These are the activations of a small neural network, seen along a few directions. Each row is one input.
Each table varies a few parts of the input and shows all the possible inputs, shuffled.
Descriptions start from the smaller parts, as in this example, which fits no table here: one of 3 separate values, together with either a single point or one of 11 places around a ring or (one of 5 places around a ring, together with one of 6 places along a line).
Shared parts are said once, and a part with two or three values counts as separate values.
(in the rows, 128 means zero)

Other details of the inputs shift rows strongly along two fixed directions, in all tables alike. That doesn't count.

A family of inputs:
r1: [140 134 130 109 125  94 122 138 111 112  99 127 103]
r2: [135 104 126 153 140 178 124 122 166 132 139 127 117]
r3: [ 99 142 133 144  87 104 171 120 115 160 184 117 199]
r4: [142  91 120 156 137 173 124 132 153 137 135 122 119]
r5: [114 109  91 167 124 161 135 130 115 160 126 129 112]
r6: [114 159 136 118 120 122 113 125 106 111 100 160 118]
r7: [126 102 102 162 146 146 139 134 147 138 142 128 100]
r8: [148 106 105 147 139 170 122 127 154 148 137 111 121]
r9: [140 110 110 138 144 174 123 120 167 147 139 121 121]
r10: [157 122 146 103 116 124 107 139 117 111  93 122 122]
r11: [118 111  98 144 143 176 111 110 139 149 144 130 125]
r12: [136 124 136 109 113 124  93 127  89 112  98 132 126]
r13: [125 121  94 143 153 149 139 123 158 149 150 126 100]
r14: [134 131 146 110 141  94 111 146 127 106 109 133 103]
r15: [133 151 138  92 149  97 111 134 137 117 116 132 103]
r16: [143 152 124 105 133  94 117 131 118 114 107 128 106]
r17: [123 116 111 159 150 173 149 122 150 133 131 131 114]
r18: [127 144 150 108 144 101 111 137 137 102 116 138 100]
r19: [129 148 140 111 134 105 120 130 129  99 111 145 103]
r20: [140 148 134 101 144  92 109 139 125 118 113 121 103]
r21: [143 134 134 110 125 115 132 136 102 111  81 124 120]
r22: [ 94 128 148 152  84 105 172 125 114 149 180 129 198]
r23: [108 131  87 150 138 168 132 120 135 160 138 141 115]
r24: [136 142 127 105 122 123  88 120  98 113 103 132 131]
r25: [137 156 130  95 139 120 128 124 123 111  92 136 123]
r26: [ 97 120 163 143  94 123 151 107 130 135 193 124 203]
r27: [119 142 190  91  88  35 157 142 111 116 159 106 186]
r28: [139 137 140 114 131 117 129 135 111 102  86 137 123]
r29: [135 119  93 154 149 164 147 125 139 148 128 113 118]
r30: [104 107 158 146  89 117 151 117 118 139 191 118 207]
Each input here is: one of 5 places around a ring, together with either one of 2 separate values or one of 4 places along a line.
Changing only the place on the ring of 5 turns r5 into r3. The same change can be made to r1. Which row results? -> r16
List by row number the other rows that have the place on the ring of 5 in common with r15. -> r9, r11, r13, r23, r25

A family of inputs:
r31: [144 138 145 103 104 112 155 116 139 129 147 110 198]
r32: [130 148 166  96 111 123 148 120 143 128 156 112 191]
r33: [111 140 116 103 146 122  85 119  89 107 101 156 100]
r34: [124 155 155 126 104  65 140 132 144 119 179 123 156]
r35: [153 160 115 106 145 105 129 134 142 104  86 148  86]
r36: [123  65  76 202 128 216 173 100 186 200 226  78 162]
r37: [116  93  27 205 180 230 151 109 148 178 139 129  89]
r38: [128 155 103 112 131 125 103 108  84 111  83 140 102]
r39: [131 140 132  98 147 101  93 136 139 100 113 154  73]
r40: [131 128 137 101 157 105 110 150 120 122  78 123  87]
r41: [153 106 146 122 147 116 115 146 103  88  75 121  94]
r42: [148 156 120 107 133 103 112 126 133 104  96 137  75]
r43: [138 114  88 170 128 176  85 139 127 151 111 144  81]
r44: [122 134 147 129  62 107 149 123 108 142 145 125 176]
r45: [141  65  38 201 182 211 164 142 165 188 135  99  72]
r46: [163 144 128 102 137 128  66 125 123 109 100 127 111]
r47: [136 108 108 130 173 189  93 120 165 144 110 127  92]
r48: [142 118 148 132 111 144  97 138 103  88  69 155 109]
r49: [120 107 104 171  95 161 175 130 143 172 159 128 168]
r50: [154 129 115 106 132 104 115 141 100 119  78 109  85]
r51: [117 166 167 107 114  85 171 131 153 118 163 130 159]
r52: [105 121 162 117  76 101 129 134 112 138 161 142 174]
r53: [ 95 163 147 117 115 112 163 114 107 129 154 131 184]
r54: [135 155 136 108 117 146 106 142 112 120  73 159 104]
r55: [104 126 159 140 110 112 153 110  97  97 151 129 188]
r56: [149 132 150 123 148 115 112 130 136  74  93 148  84]
r57: [124 119 164  95 107 106 121 117 134 127 175 118 184]
r58: [104 153 137 135 105  90 133 113  96 130 169 125 181]
r59: [ 99 134 169 124  87 108 143 133 129 146 145 139 178]
r60: [157  84 113 154 164 204 100 116 150 110 109 122  97]
r61: [122 138 161 109 115  89 175 146 121 137 148 102 168]
r62: [152 132 121 117 142  96  93 152 103 118  92 115  87]
r63: [105 155 125 107 156 126  98 118 104 114  83 153 104]
r64: [109  78 122 151 131 123 157 142 138 165 190  99 143]
r65: [ 97 121 136 154 139 125 167 127 185 153 188 123 138]
What do these inputs look like to the network? -> one of 5 separate values, together with either a single point or one of 6 places around a ring
Changing only the choice among 5 separate values turns r43 into r34. The same change can be made to r44. Which row results? -> r42
Change only the choice among 5 separate values in r61. List by row number the other rows that result. -> r32, r51, r53, r54
List by row number the other rows that have the choice among 5 separate values in common with r47. -> r31, r32, r36, r46, r57, r60
Change only the choice among 5 separate values in r56. List by row number the other rows that result. -> r41, r48, r55, r60

A family of inputs:
r66: [133 123 145 133 105 128 160 117 140 134 154 114 191]
r67: [129 127 139  92 137 110 130 122 151 127 136 121 122]
r68: [165 172 171  56 109  84  97 132  96  78  58 150 144]
r69: [126 131 149 123 120 105 141 154 145 122 128 143 113]
r70: [ 95 140 203 111 100  45 209 124 130 129 211  95 239]
r71: [130 112 153 134  95 124 166 124 123 140 154 101 177]
r72: [149 127 135 112 136 153  84 127 128 108  98 150 114]
r73: [114 146 129 133 105 126 167 119 135 146 168 125 180]
r74: [118  63  92 207 149 227 147 108 185 184 197 115 136]
r75: [106 174 171  87  90  58 118 121  79  99 118 148 167]
r76: [112 121 160 140 109  98 171 143 157 141 164 127 145]
r77: [143 143 139 112 133  98 122 139 142 141 136 109 118]
r78: [ 97 159 177 118  66  72 204 108 129 146 205 110 249]
r79: [138 143 138  74 141 100 105 129 138 104 100 131 104]
r80: [164 137 109 110 168 115  87 133 126  86  67 142  34]
r81: [163 152 111 100 165 119  71 149 131 114  65 128  49]
r82: [137 157  93 112 149 134  95 128  92 114  48 153  65]
r83: [109  97  63 199 167 226 120 113 168 165 159 133  91]
r84: [143 122 139 123 111 130 132 130 113 118 108 111 142]
r85: [137 157 164  70 104  67  79 139  70  83  73 155 133]
r86: [115 114 131 142  99 109 165 128 113 155 158 113 177]
r87: [133 123 150 128 105 126 162 115 141 140 154 115 187]
r88: [127  82  74 198 159 190 156 139 191 203 211  90 112]
r89: [153 143 118 115 151 114  99 142 140 130 105 116  86]
r90: [133 132 131 127 141 119 118 153 146 113  92 146  75]
r91: [127  76  67 163 177 207 135 127 190 172 168 115  78]
r92: [112 123 148 131 143 109 172 135 138 132 174 110 164]
r93: [120 105 164 137  97 128 141 120 125 134 166 111 174]
r94: [135 128 107 124 128 125 112 138  98 126  85 132 109]
r95: [123 153 104 121 130 126 122 127  98 127  88 143 102]
r96: [138  78  65 195 164 233 140 119 175 170 143 116 104]
r97: [163 137 107 114 166 112  87 133 126  83  69 140  42]
r98: [106 142 127 133  99 109 171 125 109 151 162 129 171]
r99: [145 144 117 102 193 130  90 142 118  90  52 139  51]
r100: [122 165 137 110 108 105 145 117 119 119 125 131 164]
r101: [126  58  77 205 157 234 119 122 160 164 156 110  91]
r102: [102 144 127 129 117 119 119 121 102 127 130 144 131]
r103: [113 156 134 114 105  95 154 121  98 135 124 135 150]
r104: [150 146 138 104 138  79 113 133 121  84 102 133  91]
r105: [117 120 143 108 121 103 155 120 158 137 173 108 162]
r106: [119 119 130 135  96 108 160 135 108 149 158 118 179]
r107: [136 161 111 106 154 150  61 124 113  93  58 164  67]
r108: [145 165 153  71 104  60  99 139  68  88  54 141 134]
r109: [ 87  81  69 214 148 207 158 110 156 196 199 124 117]
r110: [132 133 166 111 107 115 115 117 126 108 132 134 173]
r111: [118 158 133 102 120 108  99 128  89 110 100 159 113]
r112: [ 97  89  78 207 151 218 151 106 177 186 200 123 125]
r113: [110  64  57 208 159 216 117 127 147 176 157 123  90]
r114: [156 122 123 114 128 149 110 138 110 114  82 126 103]
r115: [ 95 137 203 128  65  43 206 141 148 135 209 112 228]
r116: [123  59  77 205 156 237 119 124 160 166 157 111  90]
r117: [104 143 147 131 103 123 145 116 133 135 180 135 182]
r118: [104 130 177 114  76  66 147 124  98 129 169 122 208]
r119: [144 128 135 117 136 151  85 123 128 105  95 145 115]
r120: [165 137 107 107 165 117  85 140 124  84  72 146  39]
r121: [146 142 117 105 193 130  91 140 120  90  53 137  53]
r122: [127 119 117 129 132 129  88 132 101 117  97 141 108]
r123: [119 128 197 106  68  82 147 127 107 114 175 115 218]
r124: [124 158 122 119 121 127 136 120 123 123 116 133 142]
r125: [164 131 113 106 144 154  81 138 101  95  35 133  64]
What do these inputs look like to the network? -> one of 4 places along a line, together with either one of 5 separate values or (one of 2 separate values, together with one of 5 places around a ring)
Change only the choice among 2 separate values in r122. List by row number the other rows that result. -> r108
Change only the choice among 5 separate values in r89. List by row number the other rows that result. -> r97, r105, r115, r121
